A small network was trained on made-up records. Each row is its average activation on records with the value named, seen along a few directions.
Related values have similar rows: they may be neighbours, one step apart, or belong to one group.
In the rows, 128 means zero.

Other fields vary at random and push rows far along two fixed directions, the same in every table; ignore that.

Field L:
l18: [131 134 123 125 127 138 122 114 119 132 127 117 129 142 135 135 130  93
 137 119 131 137 108 123]
l6: [129 120 140 129 133 102 134 134 139 120 125 136 129 114 122 127 102 153
 124 125 120 118 146 137]
l7: [137 132 125  93 144 153 154 105 109 127 139 123 121 140 110 144 131 126
 170 102 140 122 110 132]
l10: [125 137 137 143 124 127 113 134 133 125 136 120 143 121 118 126 127 124
 115 143 133 113 129 117]
l17: [119 131 126 162 109 113 113 161 139 122 115 126 130 128 134 110 108 128
  98 155 113 120 128 122]
l13: [110 115 129 122 115 104 131 152 135 126 123 149 122 131 145 107 126 121
 126 125 114 164 128 148]
l8: [148 145 137 109 173 163 140  64 107 123 141 102 122 148  92 153 145 124
 157 101 174  86 131 100]
l20: [119 139 143 156 124 114  93 178 143  99 132 141 117 108 122 107 114 187
  95 169 114  95 153 101]
l11: [117 121 119 133 108 127 125 131 131 139 116 141 116 133 145 123 130 118
 111 131 111 155 139 144]
l2: [117 122 133 138 104 119 115 155 136 125 128 146 133 132 153  95 140  96
 115 144 104 163 100 128]
l14: [118 122 135 100 125 119 142 156 129 125 129 141 127 119 130 120 135 130
 127 140 111 139 122 128]
l4: [127 118 112 123 120 141 133 117 121 147 129 130 127 138 148 120 141 105
 122 124 124 149 119 136]
l12: [124 116 134  99 138 131 140 112 113 141 120 140 134 142 144 128 138 109
 168  96 131 160 126 155]
l15: [139 137 123 152 121 122 115 128 148 121 112 110 129  98 117 152 111 170
 111 128 129 103 170 119]
l1: [108 116 120  93 117 126 137 145 129 125 129 146 128 133 144 108 152 116
 153 138 109 166  77 139]
l16: [142 127 123 127 138 146 134  96 107 137 141 121 124 146 120 138 146  88
 149 123 154 124 108 129]
l5: [126 112 101 105 122 146 138 110 113 155 132 138 123 157 151 120 156  71
 136 111 126 169 114 142]
l9: [135 135 109 130 150 138 140  89 126 135 138 116 122 131 126 154 127 130
 127 106 136 123 139 130]
l19: [173 157 146 161 163 146 132  87 134 120 135  67 148 110  69 178 108 175
 132 123 173  30 163  91]
l3: [116 124 145 162 103  86 109 193 147 117 115 151 135  88 135 115  94 196
  88 157 112 125 152 141]
The values of L form 5 separate groups.
Question: Which other values are in the same group as l7? Give them in the order they are listed.
Answer: l14, l1
Question: Which other values are in the same group as l13? Give them in the order they are listed.
Answer: l6, l12, l3
Question: Which other values are in the same group as l10? Give them in the order they are listed.
Answer: l18, l17, l2, l16, l19
Question: Which other values are in the same group as l8? Give them in the order they are listed.
Answer: l20
